A small network was trained on invented records. Each row is its activation on one of them, seen along a few directions.
Each row is followed by the record's values for the fields Dev, Zud, Zif, Bif.
A field that a record lacks is written missing.
Other fields move the rows too, some of them a lot.
Strong random noise was added to every row along 4 fixed directions; ignore it. To show where, here is one row again and again, with new noise each time:
[494 29 123 221 103 113 -106 -257 68 396 303 -164 143 66 63 -4 153 -99 -4 -124 121 -22]
[366 306 -44 -178 -380 -134 40 217 465 -356 -213 142 199 -238 160 91 -189 261 43 -261 8 542]
[-38 -43 98 212 121 7 -119 -196 162 -151 -33 173 -255 159 -75 -226 56 -90 160 -51 58 -28]
[304 69 -59 42 -65 -27 -42 -43 105 43 31 -102 59 -94 1 -103 87 16 8 12 -22 115]
[131 8 297 271 223 74 -141 -315 122 130 158 204 -236 241 -53 16 28 -148 120 -172 211 -136]
[366 82 -331 -148 -188 -131 36 136 -105 95 -34 -366 129 -360 -93 -156 179 72 -123 325 -214 111]

[377 11 -293 -19 -119 -15 -46 -76 37 172 52 -385 533 -129 121 -138 99 -107 -111 27 -20 62] : (Dev d1; Zud v2; Zif g1; Bif missing)
[191 173 355 188 -57 105 -28 -62 170 3 92 -31 216 209 266 220 -23 -53 -71 -343 217 84] : (Dev d3; Zud v1; Zif g4; Bif s3)
[53 79 280 -105 314 -31 28 -131 -655 689 277 65 -456 -9 -404 656 -21 -175 -235 366 185 -634] : (Dev missing; Zud missing; Zif missing; Bif missing)
[-234 47 -273 -103 -255 -413 110 141 -90 -596 -429 108 -320 62 -211 16 -177 -213 -83 188 -6 -319] : (Dev d4; Zud v2; Zif g1; Bif missing)
[-95 325 384 -228 114 -286 8 172 -326 -20 -42 237 -307 -172 -3 592 -294 -23 -252 63 155 -376] : (Dev d3; Zud v1; Zif g4; Bif s2)
[-172 263 280 -180 157 -153 -52 -47 45 -289 -235 577 -436 93 -329 443 -309 -19 50 -136 228 -81] : (Dev d1; Zud v1; Zif g4; Bif missing)
[-423 -125 32 -80 -149 -35 -56 187 158 -224 -144 -58 187 -131 301 -436 160 47 -19 -8 -140 164] : (Dev d3; Zud v2; Zif g4; Bif s2)
[306 74 118 25 -6 113 -2 -63 0 326 214 -72 200 15 103 260 -27 29 -66 -147 118 48] : (Dev missing; Zud missing; Zif missing; Bif missing)
[123 174 253 -109 129 11 -10 10 -124 118 113 160 -203 -63 -24 401 -194 138 32 25 -23 -191] : (Dev d3; Zud v1; Zif g4; Bif missing)
[77 221 381 -265 -236 45 72 123 197 -41 115 268 105 -117 144 382 -227 209 -1 -287 177 145] : (Dev d3; Zud v2; Zif g4; Bif missing)
[-145 131 145 -77 -33 111 50 121 201 -219 -121 251 -77 148 33 1 -255 228 149 -199 -7 278] : (Dev d1; Zud v1; Zif g4; Bif s2)
[136 -183 89 151 9 335 -149 -41 137 395 430 -590 604 3 462 -267 268 -106 -101 -89 29 50] : (Dev d3; Zud v2; Zif g4; Bif s3)
[-369 -298 -230 159 154 54 -63 -97 -216 -104 -70 -123 -221 105 -187 -473 220 -109 76 361 -190 -191] : (Dev missing; Zud missing; Zif missing; Bif missing)
[-94 -249 21 421 82 157 -109 -247 297 -60 103 2 195 295 190 -627 168 73 268 -217 -194 131] : (Dev d1; Zud v2; Zif g4; Bif missing)
[-2 149 95 -296 79 -185 80 114 -212 204 -101 126 -250 -109 -310 343 -66 198 -64 120 -84 -76] : (Dev d1; Zud v1; Zif g4; Bif missing)
[-187 -225 -48 242 -68 -101 -55 -43 423 -518 -210 209 -77 192 63 -425 -68 -87 276 -214 33 171] : (Dev d2; Zud v2; Zif g3; Bif missing)
[-224 79 147 -82 -91 -13 -15 50 98 -116 -58 29 -58 -135 71 -83 -6 -49 25 65 -9 -40] : (Dev d3; Zud v2; Zif g4; Bif missing)
[35 -10 40 309 7 179 -134 -40 69 161 157 -55 137 109 147 6 -5 -170 113 -201 198 -207] : (Dev d3; Zud v2; Zif g1; Bif s3)
[-329 -172 44 -75 119 190 -14 37 -156 367 343 -502 103 -167 141 -254 270 15 -106 321 -62 -206] : (Dev d3; Zud v2; Zif g4; Bif s2)
[66 166 -206 -328 -207 -173 100 200 -170 77 -87 -112 52 -318 -108 8 -1 -30 -157 192 -181 -13] : (Dev d1; Zud v2; Zif g4; Bif missing)
[-165 64 -76 -1 53 11 37 -55 221 -350 -106 23 -53 76 -22 -272 17 85 182 -43 -88 205] : (Dev d1; Zud v1; Zif g4; Bif missing)
[348 65 17 -85 -16 -35 166 -44 20 130 -12 201 70 -112 -259 458 -129 282 -102 -106 -54 173] : (Dev d5; Zud v2; Zif g3; Bif missing)
[-178 -35 -293 -151 -194 -101 49 112 91 -274 -181 21 83 -177 71 -396 179 16 8 210 -276 99] : (Dev d1; Zud v2; Zif g1; Bif missing)
[177 330 143 -142 -245 -175 94 92 -6 -201 -230 173 -126 49 61 490 -387 50 -229 -118 214 -158] : (Dev d4; Zud v1; Zif g1; Bif s3)
[40 13 -137 -2 3 -36 -147 42 19 -168 -79 -150 190 -13 101 -261 -2 -139 -57 -33 5 58] : (Dev d1; Zud v1; Zif g4; Bif s3)
[-93 -298 -106 235 333 202 -101 -186 -286 425 282 -410 -39 246 -35 -493 325 -153 64 245 -186 -238] : (Dev d1; Zud v1; Zif g4; Bif s2)
[-230 -120 143 75 116 30 -133 -153 212 -277 -164 190 -197 301 129 -106 -113 -165 173 -127 242 -149] : (Dev d4; Zud v1; Zif g2; Bif s3)
[149 169 30 -10 -159 -39 72 -90 251 1 60 -76 209 -24 264 134 -129 6 8 -176 172 35] : (Dev d4; Zud v2; Zif g1; Bif missing)
[4 85 -280 -275 -223 -243 32 313 -90 -217 -164 -238 129 -276 -21 -82 -124 -114 -115 228 -117 -31] : (Dev d1; Zud v2; Zif g4; Bif s3)
[126 -61 185 267 -13 176 17 -88 392 3 72 57 269 187 343 5 -178 31 196 -378 111 386] : (Dev d5; Zud v2; Zif g3; Bif s2)
[-417 95 331 59 180 131 -88 -7 396 -265 -35 415 -288 155 168 -48 -244 279 292 -201 47 206] : (Dev d1; Zud v1; Zif g4; Bif s2)
[227 85 -59 -243 -53 10 86 101 -89 225 71 -87 136 -95 -33 67 80 115 -17 54 -97 101] : (Dev d1; Zud v1; Zif g4; Bif missing)
[39 68 455 75 195 -82 16 -132 76 -56 -38 485 -411 218 -65 481 -281 -131 124 -398 364 -162] : (Dev d5; Zud v1; Zif g3; Bif missing)
[-84 -341 -181 286 -48 -58 -131 -215 52 -223 -69 -326 215 175 260 -603 48 -322 124 -129 96 -202] : (Dev d4; Zud v2; Zif g1; Bif missing)
[-103 74 336 7 242 91 -29 -69 -47 254 163 193 -288 259 -34 228 -141 -8 83 -137 122 -121] : (Dev d1; Zud v1; Zif g4; Bif s2)
[-28 239 116 -235 -420 -246 -13 207 29 -251 -248 175 56 -177 340 326 -423 -179 -124 -374 387 -2] : (Dev d4; Zud v2; Zif g1; Bif s3)
[-313 36 291 -6 235 -119 -3 -44 -328 162 -23 105 -485 -35 -224 242 20 47 73 254 -8 -338] : (Dev d3; Zud v1; Zif g4; Bif missing)
[31 -342 -204 303 410 306 6 -399 -27 315 214 -194 -114 192 -209 -354 465 -27 114 100 -213 -78] : (Dev d5; Zud v1; Zif g3; Bif missing)
[-177 -69 -200 51 78 78 -37 -74 -47 -13 -32 -219 -15 76 52 -484 277 -111 20 167 -222 10] : (Dev d1; Zud v1; Zif g4; Bif s3)
[-51 15 186 128 -18 100 -51 -69 298 -216 -41 303 14 210 137 42 -149 65 140 -327 143 197] : (Dev missing; Zud missing; Zif missing; Bif missing)
[496 -5 -160 200 -4 124 68 -128 165 -24 -13 92 51 220 -211 230 28 103 -1 -251 -53 143] : (Dev d5; Zud v1; Zif g3; Bif missing)
[436 55 10 63 -99 -50 21 28 -101 293 205 -400 495 24 424 58 76 -98 -232 -75 220 -179] : (Dev d4; Zud v1; Zif g1; Bif s2)
[-411 -25 94 21 8 -27 -28 14 149 -438 -256 428 -340 156 -81 -35 -172 63 162 -55 38 64] : (Dev missing; Zud missing; Zif missing; Bif missing)
[-480 -176 -67 -31 13 -108 -69 60 -137 -148 -155 -21 -279 80 -75 -322 -116 -125 112 53 -92 -75] : (Dev d1; Zud v2; Zif g4; Bif s2)
[-304 -60 -293 -179 -446 -367 -2 224 -175 -494 -447 -168 102 -266 250 -360 -163 -120 -121 -23 24 12] : (Dev d4; Zud v2; Zif g1; Bif s2)

Which values does each new row have?
[8 37 366 -84 109 313 -136 -44 -2 349 198 -171 151 -92 215 164 34 49 -111 -27 117 -49] : (Dev d3; Zud v1; Zif g4; Bif s3)
[394 -228 -73 222 256 180 28 -227 -119 457 267 -199 98 110 -69 -44 308 -91 -17 -24 -51 -160] : (Dev d5; Zud v1; Zif g3; Bif missing)
[-131 91 256 -40 32 -92 -16 31 181 -83 -41 363 -133 156 -2 147 -217 -62 129 -281 124 -49] : (Dev d1; Zud v2; Zif g4; Bif missing)
[-68 -70 -15 -2 -76 -158 -30 -156 -38 -155 -135 58 -175 211 -71 108 -134 -204 -6 -20 106 -259] : (Dev d4; Zud v2; Zif g1; Bif missing)
[183 -170 -224 90 -49 79 -69 5 183 130 95 -331 465 17 159 -437 183 -11 88 -111 -197 171] : (Dev d1; Zud v2; Zif g4; Bif missing)
[123 -320 -19 522 111 210 -87 -224 347 -207 158 -76 338 352 324 -482 80 -319 146 -400 128 88] : (Dev d5; Zud v2; Zif g3; Bif missing)
[-227 19 220 298 -104 216 -178 -42 661 -461 -99 287 236 330 502 -476 -243 -92 219 -646 151 238] : (Dev d1; Zud v2; Zif g4; Bif s3)
[276 -207 -224 46 32 127 76 -58 11 228 65 -168 205 -96 -92 -86 159 76 -29 59 -221 54] : (Dev d5; Zud v2; Zif g3; Bif missing)
[152 35 27 -108 -13 84 47 105 -133 241 100 -126 163 -46 69 -63 3 160 -67 61 -118 111] : (Dev d1; Zud v1; Zif g4; Bif s2)
[-210 -110 -58 81 106 -137 -2 -64 -107 -253 -155 46 -235 196 -84 -191 52 -197 29 108 127 -433] : (Dev d4; Zud v1; Zif g1; Bif missing)
[19 -122 -27 -83 -14 -89 -21 -74 -172 152 40 -177 1 -23 -1 37 -34 -129 -111 124 100 -409] : (Dev d4; Zud v2; Zif g1; Bif missing)
[-50 -73 412 109 281 211 -66 -120 -236 534 332 -188 -14 67 123 103 162 -14 -34 154 92 -245] : (Dev d3; Zud v1; Zif g4; Bif s2)
[21 51 -118 181 -145 79 -103 -37 50 -152 -102 -63 75 -48 103 -166 45 -28 140 -270 125 53] : (Dev d3; Zud v1; Zif g1; Bif missing)
[-58 266 -111 -471 -168 -105 137 425 102 -16 -83 -42 73 -325 89 123 -107 334 -70 46 -127 347] : (Dev d1; Zud v1; Zif g4; Bif s2)
[65 -211 -12 199 213 100 15 -162 29 249 65 74 6 120 -112 14 161 -91 100 -22 -21 -56] : (Dev d5; Zud v2; Zif g3; Bif missing)
[27 283 99 -335 57 -36 92 192 -322 221 1 126 -308 -140 -267 400 -146 -6 -104 229 23 -254] : (Dev d1; Zud v1; Zif g4; Bif s3)
[-312 -93 -1 -118 -57 -14 -26 21 154 -110 -11 -76 17 -17 240 -144 -118 51 -26 -34 115 -77] : (Dev d4; Zud v2; Zif g1; Bif s2)
[35 -161 42 140 154 56 75 -133 -37 123 67 121 -136 88 -110 13 41 -99 40 -16 -27 -188] : (Dev d5; Zud v2; Zif g3; Bif missing)
[14 -110 390 273 403 123 -154 -341 -70 352 261 170 -216 442 -46 32 42 -274 184 -329 263 -318] : (Dev d1; Zud v1; Zif g4; Bif missing)
[-240 51 -261 -305 -417 -228 125 469 251 -634 -391 -160 280 -384 132 -270 -13 192 45 180 -243 363] : (Dev d3; Zud v2; Zif g4; Bif missing)
[-113 175 56 -176 -55 -271 69 89 -121 -103 -175 312 -434 96 -339 384 -238 -122 -6 36 -24 -184] : (Dev d1; Zud v2; Zif g4; Bif missing)
[-397 -67 -48 -29 49 -195 -38 45 -19 -513 -270 202 -255 26 137 -202 -22 -52 242 116 -131 -58] : (Dev d3; Zud v1; Zif g1; Bif missing)
